Each row below holds a small network's activations on one input, seen along a few directions.
In each table, some parts of the input vary, and every possible input appears once, in random order.
Descriptions start from the smaller parts, as in this example, which fits no table here: ring(8) and (point or ring(11) or (values(2) and line(6))).
Shared parts are said once, and a part with two or three values counts as separate values.

Other details of the inputs shift rows strongly along two fixed directions, in all tables alike. That doesn't count.

Rows:
R1: [ 15  -1  19  11  22 -24 -29  19  13 -56 -37]
R2: [ 23  24   4 -24   9 -30   2  22  43 -44 -36]
R3: [ 14  16   4 -30 -10 -16 -13  23  55 -34 -28]
R4: [ 16 -30   6 -42  23  18  13  31 -42 -16  24]
R5: [ -1  52  20  45   2 -40 -27 -47  31  15 -48]
R6: [ 24  -4  -9  -6  13 -36  -4  39  29 -27  15]
R7: [ -5 -42  -9 -31 -10  36  20  25 -26 -23  48]
R8: [-22  35  -2  43 -28 -10 -10 -43  38  15 -16]
R9: [ -9  -1  -4  23   5  17  14 -26 -46  54   7]
R10: [-23  21  -9  34 -17   8 -13 -36  12  33 -14]
R11: [ 22   4  28 -13  -7 -36 -38   6  59 -60 -29]
R12: [  3 -45  -2 -29   5  36  -2  36 -33  -8  20]
R13: [ -8   6 -21 -23   5   6  35  38   5 -35  -2]
R14: [-15  23  22  60 -26 -30 -36 -60  41 -10 -17]
R15: [  7 -24   2 -45   2  27  -2  36 -19  -8  18]
R16: [ 11  13   9   6  19 -21 -22  27  21 -50 -43]
R17: [ -4   9   1   0 -14 -12 -16  19  43 -61 -13]
R18: [ -6  11  -4   0  -4  -8 -26  25  39 -49 -33]
R19: [ 25 -32 -12 -16  15 -16  11  40  -2 -15  45]
R20: [ 13  21  31  35  -3 -39 -17 -63  14  13 -16]
R21: [-22   8  -7  22 -12  19   0 -21  -4  58 -12]
R22: [ 18 -11 -27 -24  13 -22  16  56  17 -14  23]
R23: [ -3  -7  -5 -12  -1   7 -20  31  17 -46 -11]
R24: [ 10 -11 -29 -23  13 -11  29  53  10   8  30]
R25: [ 25 -36  -7 -12  15 -21   7  35  -8 -14  45]
R26: [-17 -19  -1  23 -11  29  -4 -40 -32  41  28]
R27: [  9  24  16  21  -4 -20   1 -51   1  31  -4]
R28: [  5  -2   3  -3   9 -12   5  16  12 -61   0]
R29: [  1  25  -9  -3   5 -22   8  27  38 -63 -28]
R30: [-28  24 -11  33 -15   9  -7 -32  19  38 -18]
R31: [-14  -6  -5  -5 -14  35  12 -27 -36  77  25]
R32: [-18   5 -10  24 -11  12  32 -38 -35  37  27]
R33: [ -9 -13 -28 -32  16  31  38  43 -30  -6   9]
R34: [-13 -17   4  27  -8  12  25 -48 -52  31  44]
R35: [-21  31   4  47 -29 -14 -13 -46  34  10 -14]
R36: [ -4 -30  -1 -14   0  13 -17  24  -8 -39   7]
R37: [-10 -16  15  32 -10   9 -25 -38 -22  36   3]
R38: [ 18 -39   6 -50  -6  25  11  19 -19  -6  37]
R39: [ 15 -16   1 -42  19  14  12  37 -32 -18  14]
R40: [-15  13   5  36 -14   3 -21 -32   5  39 -20]
R41: [ 26 -15  11 -36  13  -8  11  17  -4 -33   8]
R42: [  0 -15  16  11   7  10   7 -43 -59  51  30]
R43: [-18   0 -15  14   7  29  32 -18 -50  73  10]
R44: [-14  51  13  33 -14 -23 -32 -37  56  30 -50]
R45: [ -3 -18 -27 -33  16  28  31  42 -35 -15  13]
R46: [  2 -42  -6 -23  17  22  16  24 -55 -23  29]
R47: [  9  30   0   4  20 -28 -21  34  45 -56 -63]
R48: [ -7  51   9  33   4 -24  -8 -38  27  34 -42]
R49: [  5  29  -2  50  -2 -54 -13 -30  37  34  -1]
R50: [ -1  19  13  14 -25  -9 -10 -46  20  41  -5]
R51: [  3 -17  -4 -12  20   5   0  24 -16 -43   0]
R52: [-30   0 -19  12 -27  35  33 -29 -20  58  33]
R53: [-11  10   9  11 -15   8 -11 -33  -9  51   2]
R54: [ 22 -10  -1 -45   8   2  27  28 -11 -18   9]
R55: [ -3  -9   8  34  12  11   0 -36 -43  41   7]
R56: [ 10  -2  -7 -39  18  11  16  38 -18 -11  -2]
R57: [-14  -2  -7  26   3  19  13 -37 -45  41  20]
R58: [  1  10  -3  -7   0  -5 -26  37  40 -37 -44]
R59: [ -1 -13   7  -6 -23  22  11 -41 -28  63  36]
R60: [  1 -23 -14 -28   4  20  37  30 -35 -30  35]
R61: [ 10  29   6 -25  -8 -25 -17  27  78 -42 -46]
R62: [ 18  39   5 -19  11 -38  -1  25  64 -48 -53]
R63: [ -8 -28  15   2 -11  27  -6 -38 -49  60  37]
R64: [  0 -39  -8 -31   2  40   5  40 -36   1  20]
R65: [-13  47   5  61   1 -34 -22 -48  30   3 -47]
R66: [  8 -41   5 -47   5  35   0  32 -34  -3  32]
Each input here is: line(6) and (point or (values(2) and line(5))).
Question: Changing only the line(6) part turns R5 into R4. The same change can be made to R65. Which row results?
Answer: R51
Question: Changing only the line(6) part turns R53 into R66. The same change can be made to R49. Which row results?
Answer: R19
Question: Change only the values(2) part in R44. List by row number the other rows that result.
Answer: R48
Question: List by row number the other rows that have the line(6) part in common with R27.
Answer: R6, R15, R16, R17, R23, R39, R57, R59, R60, R64

Rows:
R67: [  7 -17  -6 -16  -2   7   7   6  -5  14  14]
R68: [  4   1 -11 -16   8   6  25  11 -12   1  14]
R69: [ 14 -20   6 -13   5   1   6   4 -22   1  13]
R70: [ -3  -3  -7 -10   8  19  15   7 -18   9  -3]
R71: [ -3  24  -3   6   8  -9  -7  -2   9   1 -18]
R72: [  6 -22  -5   3   8   2   5   3 -21   0  17]
R73: [ -1   4   7   2  -4  -1 -15  -4  25  -4 -16]
R74: [ -7  17  -1   6   3 -11  -8   7  14  -2 -14]
R75: [  0 -11  -5 -21   0  12  -1  12  -7   9  17]
R76: [ -6  12  -1   7 -15  -1  -9  -3  19  -9 -14]
R77: [  6  -1  15  -7  -2  -6 -14   2   7 -34 -13]
R78: [  0  -5   8  13   8  -5 -17   5   9 -26 -13]
R79: [ -2  14  -2  19  -1 -17   0  -9  15  11 -17]
R80: [  5  -2 -12  -8   8   6  19   5 -17  14   3]
R81: [ -4   6   3  -4 -11  -1 -13  -6  24 -14 -13]
R82: [ -3  -3  -8  -9  -4  11   2  14 -12  14  15]
R83: [  5 -11  -4 -20  -3   6  13   8  -1   4  24]
R84: [ -7 -18  -2   3  -2  14   1  -6 -23  -6  14]
R85: [-11  13  -1   5  -7  -3  -2  -2  15 -11 -18]
R86: [  6   0  20   5   3  -7 -17  -5   6 -16 -16]
R87: [ -7  10   2   8   2  -2  -4   5  16  -5 -22]
R88: [ 2 -5 -8 -9 -6  6 17 11 -5  8 22]
R89: [ -3   9   3  10  -6   0 -11   2  20  -2 -18]
R90: [ -2  16  -1   9   0 -16   6  -1  20  -3  -6]
R91: [ 10 -13   8 -12   3  -1  11  -1 -19  -1  23]
R92: [  0   3   4  13   9 -14 -21   1   7 -18  -5]
R93: [  5 -11   9 -11   5   4  -4   1 -25   5  16]
R94: [-14  18   0  60 -22  -3   2 -77 -14  94  10]
R95: [ -2  14  -5  -8   2   1   1   8  11 -25 -22]
R96: [  4 -18  -4  -4   7   2  11   7 -16 -11  27]
Question: Changing only one part turns R88 into R76. The same change can be made to R91. Which row results?
Answer: R77
Question: What is each input in this table made of?
Answer: line(5) and (values(2) or line(4))
Question: Change only the values(2) part in R77. List by row number the other rows that result.
Answer: R84
